These are the activations of a small neural network, seen along a few directions. Each row is one input.
In each table, some parts of the input vary, and every possible input appears once, in random order.
Descriptions start from the smaller parts, as in this example, which fits no table here: one of 8 places around a ring, together with either a single point or one of 11 places around a ring or (one of 2 separate values, together with one of 6 places along a line).
Shared parts are said once, and a part with two or three values counts as separate values.

Other details of the inputs shift rows strongly along three fixed directions, in all tables alike. That doesn't count.

A family of inputs:
row 1: [  5 -19  20 -26  14  -4   7  10  11  15   0  22   0 -17]
row 2: [ -4  18 -38  21 -27  13   8  -8  -9 -28  -8 -29  21  -1]
row 3: [  2 -11  14 -14  38 -16 -16  -4  14  25   2  29  19  24]
row 4: [  9 -23  23 -17  12  -6   1   9  14  22   6  15   3 -11]
row 5: [  5  65  17  15 -29 -53 -35   6  -4 -71  39   2 -70   0]
row 6: [-39   4 -22   1  11  10 -26 -31 -35  18 -24  -2   3  28]
row 7: [ 12 -20  26 -11  17  -3   4  10  12  24   4  13   0  -3]
row 8: [-10  -7  12  -5   1  21   4   3 -17  21  -4   5 -14   8]
row 9: [ 38   4  -1  13   2  -8  24  13  38 -16  20   5  30   1]
row 10: [  8 -22  24 -18  10  -5   2   9  13  23   8  18   2 -11]
row 11: [-27  -6  -9   7  -7  24  -7  -9 -33  18 -24 -23 -17  10]
row 12: [ -8  -9  14  -6  -6  10   0  -2 -20  27   1   3  -6   1]
row 13: [-32  -6 -13  -8 -16  13  -9 -14 -38  14 -23 -16  -9 -12]
row 14: [ -9 -11   5  -6   6  13   1  -3 -11  18 -11  -1 -13  -2]
row 15: [  9 -21  19  -8  31   4   6  16  21  15  -7   5  -8   4]
row 16: [ -4 -10  12 -22  40 -11 -16  -2  16  13  -5  34  19  17]
row 17: [ 31  11  -2  -6 -11  -4  31  11  29 -22  25  26  30 -12]
row 18: [-15 -19  -3 -11  11  -1  -6  -1  -6  10 -20 -10  -3 -17]
row 19: [ 15  15 -13  10 -31   4  17  -2   4 -13  23   4  27  -3]
row 20: [ -9  -9  10  -4   3  20   3   3 -15  20  -7   2 -14   8]
row 21: [ -7 -12  12  -4  -2   7  -2  -2 -16  25  -4  -2  -6   0]
row 22: [ 13  10 -24  14  -8   3  14   4  17 -29   0 -15  25  -4]
row 23: [ 10 -17  22 -15  21   5  10   9  13  18   1  20  -8  -4]
row 24: [  9 -14  24 -18  16   8  12   9   8  20   6  25  -8  -4]
row 25: [ 25  45  24  20  -2 -79 -39  16  34 -71  43  -1 -60  -8]
row 26: [ -4  21 -33  17 -34  16  11  -9 -15 -25  -2 -20  20   1]
row 27: [ 21  16 -16   0  17 -20   6  -3  36 -26  16  36  51  12]
row 28: [  6  23 -29  18   7   1   3 -12  12 -22   7  10  36  40]
row 29: [ 10 -17  25 -12  21   9   9  15  13  18   1  18  -9   5]
row 30: [ 33  11   1  -1  -6   1  28  15  32 -23  23  20  29  -4]
row 31: [-32  -8 -14  -7 -14  12 -10 -14 -36  13 -25 -18  -9 -13]
row 32: [-12 -10   8 -15  -1  12  -2   1 -14  15 -11   1  -6  -6]
row 33: [ -4  23  47 -12  16 -73 -52  14   8 -39  18  11 -92 -17]
row 34: [-28  -9 -17   6   0  17  -9 -14 -28  15 -29 -30 -16  -1]
row 35: [-15 -17  -1 -12   8   0  -5  -1  -8  11 -19  -7  -4 -16]
row 36: [  8 -22  18  -7  34   3   5  16  24  15  -9   2  -8   4]
row 37: [ -38   34   19   11  -21  -56  -73  -11  -42  -29    5  -29 -100   -6]
row 38: [ 16   9 -18  15 -22  -1  13  -1  12 -17  13  -7  28  -5]
row 39: [-13 -13   5 -12   4   9  -4   1 -10  13 -15  -4  -6  -6]
row 40: [ -2  20 -29  19 -45  11   9 -14 -18 -14  10 -16  23  -1]
row 41: [ -7 -15   9  -2   3   5  -4  -2 -12  24  -9  -8  -5   0]
row 42: [ 17  13 -19  22  -8  12  20   5  15 -22   4 -11  17  11]
row 43: [ -1  18 -39  28 -22  16  13 -12  -8 -23  -7 -29  14   4]
row 44: [  6 -22  19 -20  23  -1   3  14  18  12  -6  11  -1 -10]
row 45: [ 12 -18  29 -13  13   0   6  10   8  26   9  18  -1  -2]
row 46: [  0  22 -32  28 -29  23  15  -7 -14 -20  -1 -22  13  14]
row 47: [ 31  10  -3  -4  -9  -5  29  11  31 -23  23  23  30 -12]
row 48: [-12  28 -45  22 -20  -3 -15 -27 -14 -16   3  -6  43  24]
row 49: [ 38   3  -3  14   4  -9  23  13  40 -17  18   2  31   0]
row 50: [-29 -13 -13   3 -13   8 -17 -14 -31  20 -21 -29  -6  -7]
row 51: [ -1  19 -38  27 -25  17  14 -13 -10 -23  -5 -26  14   4]
row 52: [-26 -11 -11   9  -6  10 -14 -13 -30  22 -24 -35  -9   1]
row 53: [ -9  -9   7  -8   2  16   3  -3 -15  20  -7   5 -13  -1]
row 54: [ 10 -20  19 -13  25   3   8   9  17  17  -3  14  -8  -5]
Description of these inputs: one of 6 places around a ring, together with either a single point or one of 8 places along a line.
The inputs of row 28 and row 16 match in every part but the place on the ring of 6. If row 15 is changed in the same way as row 28 into row 16, which row does it become?
Answer: row 2
The inputs of row 18 and row 36 match in every part but the place on the ring of 6. If row 17 is changed in the same way as row 18 into row 36, which row does it become?
Answer: row 8
Start at row 34 and move only the place on the line of 8, one step at a time. The first step leads to row 43. Which rows follow, in order?
Answer: row 51, row 54, row 14, row 23, row 53, row 24
List by row number the other rows that have the place on the ring of 6 in common with row 38.
Answer: row 4, row 10, row 19, row 25, row 37, row 40, row 48, row 50
List by row number the other rows that have the place on the ring of 6 in common with row 52.
Answer: row 3, row 7, row 9, row 12, row 21, row 41, row 45, row 49

A family of inputs:
row 55: [ 86  -1 -30  15  -7  15  86  28  92 -41  36  22 114 -16]
row 56: [  0 -10  10  -8  -1  -2   0   7   0   5  -2  -3 -11 -15]
row 57: [ -2  43 -10  20 -17 -25 -21  -9  -7 -41  19  -1 -20  17]
row 58: [-45  -3 -82  30 -72  89  34 -41 -79  29 -44 -63  60   2]
row 59: [ -8  -4   0  -7  16 -16 -16  -5   3   3  -6   5   2   1]
row 60: [-6  2  8 -6 10 -3 -9 -3 -4  8  2 15 -4 13]
row 61: [ -6   0   6  -7  12  -6 -12  -4  -2   7   0  12  -2  10]
row 62: [ -3  39 -16  20 -13 -35 -26 -11  -2 -45  13  -8 -15   8]
row 63: [  4 -11   8   5  13   6   6  11   7   1 -10 -16 -24  -4]
row 64: [ -7  -3   2  -7  14 -12 -15  -5   1   5  -4   8   0   4]
row 65: [ -7  -2   3  -7  13 -10 -14  -5   0   5  -2   9  -1   6]
row 66: [  3  -5  18  -6  -5   7   7   7  -6  11   5   4 -16  -6]
row 67: [ -3 -51  30 -34  26  22  12  12   3  55 -17  14   2 -18]
row 68: [  2  39 -15  35  -3 -26 -23  -4   4 -48   8 -23 -28  24]
row 69: [ -9 -40  27 -33  39  20   3   3  -1  58 -15  31  12   9]
row 70: [  6  34  -3  19 -31 -18  -7   1  -6 -39  19 -13 -29  -5]
row 71: [  2  -6  16  -6  -5   5   6   7  -5  10   4   3 -16  -7]
row 72: [ -7  -1   5  -7  13  -8 -13  -4  -1   6  -1  11  -2   8]
row 73: [  0  -9  11  -8  -2   0   1   7   0   6  -1  -2 -12 -14]
row 74: [ -1 -10  10  -9   0  -4  -1   7   1   4  -4  -5 -10 -17]
Describe the family of inputs behind these rows.
Answer: one of 2 separate values, together with either a single point or one of 9 places along a line
The inputs of row 71 and row 60 match in every part but the choice among 2 separate values. If row 73 is changed in the same way as row 71 into row 60, which row does it become?
Answer: row 65
Change only the choice among 2 separate values in row 63. List by row number the other rows that result.
Answer: row 68
Change only the choice among 2 separate values in row 62. List by row number the other rows that result.
Answer: row 74

A family of inputs:
row 75: [ -7  31   7   0  -4 -22 -22   0  -7 -28  11   9 -27  14]
row 76: [ 13  19 -30  11 -14  21  26  -3   9 -20   6   7  50  19]
row 77: [ -5  23   2  10   8 -28 -25   1   2 -32   0 -11 -29   8]
row 78: [ 26  10 -21  26 -22  19  33   0  10  -9  12 -11  42  11]
row 79: [-64  17 -75  38 -65  49 -13 -52 -95  19 -42 -69  31  19]
row 80: [  4 -20  23 -22  17  19  13  13   3  25  -5  21   1   0]
row 81: [  1 -19  20 -10  25  -3  -6   4   6  30  -2  12   7  11]
row 82: [ -2 -23  12 -19  30  -4  -3   6  12  17 -17   5   8  -7]
row 83: [ 14   8 -38  19 -12  21  19  -5  21 -17  10  -2  45  16]
row 84: [ 20  11 -46  25  -8  15  37 -25  15 -11  11  10  33  -3]
row 85: [ 12  14 -29   4 -26  11  25  -6   6 -22   8   8  57  -3]
row 86: [ 12  16 -29   6 -22  13  25  -5   7 -21   7   8  55   4]
row 87: [  6  23  16  18  -8 -21 -16   3  -6 -17  16 -10 -37  12]
row 88: [ 19   6 -31  20 -24  26  31   0  19 -16  11  -7  36   1]
row 89: [ -1 -25  12 -22  24  -8  -5   5  11  17 -16   5   9 -17]
row 90: [ -3 -26   9 -16  25   8  -5   4  16  25  -3  16   4   5]
row 91: [ -5 -18  18 -29  14   0   0   4   2  20  -5  26  12  -7]
row 92: [ 21   6 -30  18 -17  16  36   5  15 -22  -2 -18  40  -7]
row 93: [  5  20  15  10 -18 -31 -16   1  -9 -17  19 -10 -33  -7]
row 94: [  1 -19  20  -9  27  -1  -6   4   6  30  -2  12   7  14]
row 95: [ -6  19  -1   7  -6 -25 -29  -3   4 -25  15   0 -30   4]
row 96: [ 18  12 -28  23 -15   9  21  -5  11 -10  10  -5  55  15]
row 97: [ 14   6 -38  15 -19  15  19  -7  19 -17  10  -2  49   3]
row 98: [  5  21  16  12 -15 -28 -16   2  -8 -17  18 -10 -34  -1]
row 99: [  5  20  15   8 -20 -32 -17   1  -9 -18  19 -10 -32 -10]
row 100: [ 21   5 -31  14 -21  11  36   4  14 -22   0 -18  43 -16]
row 101: [ 12  18 -30   9 -17  18  26  -3   8 -21   6   7  52  13]
row 102: [ -1  16   6   8 -15 -18 -17   3   3 -23  16  -6 -39  -8]
row 103: [  9 -23  27  -7  21  11   7   9   5  33  -2   7  -3  10]
row 104: [  3 -30  16 -14  17  18   8  10  16  28  -3  11  -5  -3]
row 105: [  1 -22  23 -29   7   9  13  11   0  22  -2  20   5 -19]
row 106: [ -2  24   9  11 -10 -38 -29  -3  -7 -19  16  -3 -23   3]
row 107: [  0  28  13   5  -9 -10 -11   7  -9 -27  12   4 -37   8]
row 108: [ -2 -23  12 -14  37   3  -2   8  13  18 -17   5   5   5]
row 109: [  8 -24  26 -12  14   3   7   8   4  33   0   6   0  -3]
row 110: [  2 -21  23 -28   9  10  13  11   1  23  -2  20   4 -16]
row 111: [ -6  16  -1   3 -13 -31 -31  -5   2 -26  16   0 -27  -9]
row 112: [  3 -30  16 -12  19  20   8  10  16  29  -4  11  -5   0]
row 113: [ -3 -29   9 -21  16   0  -7   2  14  23  -2  16   7 -11]
row 114: [ -75  -16  -21    6  -34   45  -28  -38 -102   60  -53  -58  -28    8]
row 115: [ 25   8 -22  20 -28  13  33  -1   8  -9  14 -12  46  -2]
row 116: [  2  19   8  15   3 -17 -12   9   1 -31   0 -15 -41   6]
row 117: [ -4  21   2   4  -1 -36 -27  -1   0 -32   1 -10 -26  -8]
row 118: [  4 -28  17 -13  28  10  12  15  12  20 -17   1  -3  -5]
row 119: [ -1 -24  12 -20  28  -5  -4   6  12  17 -16   5   8 -10]
row 120: [  0  18   6  15  -7  -9 -17   4   5 -23  14  -5 -43   8]
row 121: [ -7  29   7  -2  -8 -25 -23  -1  -7 -29  11   9 -25   8]
row 122: [ -2  23   9  10 -11 -40 -30  -4  -7 -19  16  -3 -22   0]
row 123: [  3 -18   5  -9  41  -7  14 -11   6  22 -15  18 -12 -12]
row 124: [  4 -28  17 -14  26   8  12  15  11  21 -16   1  -3  -8]
row 125: [ -2  15   6   5 -20 -22 -17   2   2 -24  18  -6 -37 -17]
row 126: [ 19  16 -24  12 -24  27  36   3   6 -20   9   2  41   4]
row 127: [  2 -10  10 -18  30   1  16 -13  -2  27  -4  38  -8  -7]
row 128: [ -2  27  10  17   1 -28 -28  -2  -5 -19  15  -4 -28  22]
row 129: [ -1  27  13   1 -14 -15 -11   6 -10 -27  14   4 -35  -1]
row 130: [  4 -29  17 -18  21   3  11  14  10  20 -15   0  -1 -18]
row 131: [ -2 -23  12 -18  32  -2  -3   7  12  18 -17   5   7  -4]
row 132: [  3 -30  15 -16  14  15   7   9  15  28  -2  11  -3 -10]
row 133: [  2 -21  23 -26  11  12  13  12   1  23  -3  20   3 -13]
row 134: [  4 -29  16 -19  19   1  11  13  10  20 -14   0  -1 -21]
row 135: [ -7  29   8  -3  -9 -27 -23  -1  -8 -29  11   9 -24   5]
row 136: [  4 -19  23 -20  21  23  14  14   4  25  -6  21   0   6]
row 137: [  1 -20  19 -13  19  -8  -7   3   4  30  -1  13   9   1]
row 138: [ -81  -14  -24   -9  -37   54  -21  -34 -104   52  -56  -44  -23   -2]
row 139: [ -1  16   6   7 -17 -19 -17   2   3 -23  17  -6 -39 -11]
row 140: [ -6  18  -1   5  -9 -28 -30  -4   3 -26  15   0 -28  -3]
row 141: [ -5  23   2   8   6 -30 -25   1   2 -32   0 -11 -29   4]
row 142: [ 19   9 -28  17 -24   2  20  -7   9 -10  12  -4  59  -1]
row 143: [ -3 -27   9 -17  23   6  -6   3  16  25  -3  16   5   2]
row 144: [ 15  11 -35  21   1  17  24  -1  19 -25  -4 -13  48  16]
row 145: [ -3 -26   9 -14  29  12  -5   4  17  25  -4  16   3  11]
row 146: [ 21   7 -29  24 -10  22  36   6  16 -23  -3 -17  37   6]
row 147: [  8 -14  13  -4  30 -10   9 -16  -2  35   0  24 -11  -4]
row 148: [-77 -24 -30   0 -24  49 -20 -31 -93  50 -68 -63 -24  -4]
row 149: [ -7  32   7   2   0 -19 -22   1  -6 -28  10   9 -28  20]
row 150: [ -1  15   6   6 -18 -21 -17   2   2 -23  18  -6 -38 -14]
Describe the family of inputs behind these rows.
Answer: one of 4 separate values, together with either a single point or (one of 2 separate values, together with one of 9 places along a line)
The inputs of row 141 and row 143 match in every part but the choice among 4 separate values. If row 118 is changed in the same way as row 141 into row 143, which row does it become?
Answer: row 104
Change only the choice among 4 separate values in row 112. List by row number the other rows that result.
Answer: row 87, row 107, row 146
